Each row below holds a small network's activations on one input, seen along a few directions.
In each table, some parts of the input vary, and every possible input appears once, in random order.
A made-up example of a description, with smaller parts first: one of 3 separate values, together with either a single point or one of 9 places along a line or (one of 4 places along a line, together with one of 8 places around a ring).
Shared parts are said once, and a part with two or three values counts as separate values.
(in the rows, 128 means zero)

Other details of the inputs shift rows strongly along three fixed directions, in all tables alike. That doesn't count.

Table:
row 1: [115 142 142 159 102 120 103  97  73 130 146 135 115]
row 2: [123 122  96 106 139 118 131 151 120 103 164 147 146]
row 3: [135 142 119 109 162 125 125 154 123 108 157 156 133]
row 4: [121 125 127 159 103 118  99  93  74 127 141 141 109]
row 5: [154 114 156  82 138 113 143 130 173 157 121  95 129]
row 6: [129 145 152 161 111 124 104 101  70 133 141 140 107]
row 7: [120 144 106  98 139 130 115 142 117 123 173 131 153]
row 8: [124 127 100 107 140 119 128 150 122 100 164 144 149]
row 9: [119 148 117 106 152 136 138 147 125 101 168 147 144]
row 10: [126 163  79 237  98 179  99 176 143 138  45 130 115]
row 11: [136 102 177 151 114 103 155  86 132 136  84 106 100]
row 12: [117 145 110 109 142 120 131 150 121 103 169 134 151]
row 13: [122 147 112  95 151 146 122 139 122 121 171 144 147]
row 14: [140 132 113  98 158 139 105 147 118 126 159 154 134]
row 15: [119 123 152  87 134 113 170 132 177 130 117  92 151]
row 16: [150 155  40 167 123 186  88 219 183 160  76 129 141]
row 17: [124  97 179 143 124 122 155  86 134 128  73 120  99]
row 18: [105 132 136 161 121 140 130  97  79  96 134 156 114]
row 19: [121 153 117  95 149 146 123 140 120 124 171 146 152]
row 20: [129 117 192 154 113 106 157  90 132 141  89 101 106]
row 21: [124 111 144  85 135 112 167 130 178 126 115  95 147]
row 22: [134 152 123  99 159 138 111 147 119 129 164 145 135]
row 23: [112  88 164 137 110 131 167  79 135 121  78 121 105]
row 24: [137 136  70 146  99 171 129 192 240 178  36  64 161]
row 25: [132 131 170  90 155 121 165 139 179 137 110 108 134]
row 26: [133 157 128  98 158 139 113 148 118 132 164 147 140]
row 27: [109 110 115 153 105 134 108  93  70 119 135 146 117]
row 28: [135 139 110 103 134 115 106 145 120 131 176 133 140]
row 29: [138 109 144  92 135  95 159 132 183 135 120  98 137]
row 30: [125 140 108  95 150 146 119 139 121 119 169 148 147]
row 31: [115 116 183 151 101 102 156  85 135 137  92  97 111]
row 32: [136 119 151  80 128 108 145 125 177 156 127  87 137]
row 33: [128 142  55 242  73 155  97 174 144 143  54 123 117]
row 34: [117 115 188 146 126 124 158  86 134 131  79 111 100]
row 35: [112 114 121 150 116 150 113  92  74 117 134 160 112]
row 36: [138 123  99 103 132 114 106 146 119 132 172 141 135]
row 37: [122 117 126 160 102 120  97  95  75 126 141 143 108]
row 38: [132 118 134 174 118 111 120 109  74 114 134 153  99]
row 39: [122 126 158  86 143 130 175 130 182 128 113 105 144]
row 40: [151 122 160  83 138 113 145 131 173 158 123  91 130]
row 41: [122 121 149  76 130 123 153 123 173 150 120  89 154]
row 42: [133 122 139 175 119 112 117 107  75 112 134 151 102]
row 43: [129 128 101  95 149 147 116 141 122 118 167 153 146]
row 44: [126 139 150 177 121 113 120 107  76 115 141 142 104]
row 45: [141  92 174 136 106 116 136  79 128 152  86 103  98]
row 46: [106 125 125 162 110 121 125  97  75  97 133 146 120]
row 47: [119 150  51 225  73 182  85 160 137 150  53 115 134]
row 48: [136 129 106 117 140 104 120 152 126 112 169 142 139]
row 49: [140  88 169 135 105 115 139  81 126 154  85 106  94]
row 50: [146 143 122 120 151 109 124 158 122 117 169 141 134]
row 51: [140 100 174 136 106 115 137  77 127 153  86 102  99]
row 52: [136 156  40 172 117 182 113 218 191 129  82 130 155]
row 53: [129 147 117 117 140 105 124 153 126 114 175 133 140]
row 54: [137 144 120  98 159 138 109 146 119 127 162 149 135]
row 55: [128 110 145  83 144 127 171 127 183 123 109 111 140]
row 56: [136 130 114 108 160 125 127 157 122 110 156 161 129]
row 57: [130  95 135  74 132 122 148 121 173 144 117  96 147]
row 58: [115 130 137 173 109 108 117 101  79 109 141 141 109]
row 59: [122 130 138 152 128 140 103  94  71 123 128 156 103]
row 60: [127 136 103  94 150 145 118 138 121 118 167 151 147]
Each input here is: one of 2 separate values, together with one of 5 places around a ring, together with one of 6 places along a line.
The inputs of row 36 and row 32 match in every part but the place on the line of 6. If row 23 is changed in the same way as row 36 into row 32, which row does it become?
Answer: row 9
The inputs of row 31 and row 58 match in every part but the place on the line of 6. If row 20 is changed in the same way as row 31 into row 58, which row does it become?
Answer: row 50
Change only the choice among 2 separate values in row 30. List by row number the other rows that result.
Answer: row 18
Change only the choice among 2 separate values in row 41. List by row number the other rows that result.
Answer: row 15
Change only the place on the ring of 5 in row 24. List by row number the other rows that result.
Answer: row 5, row 28, row 30, row 54
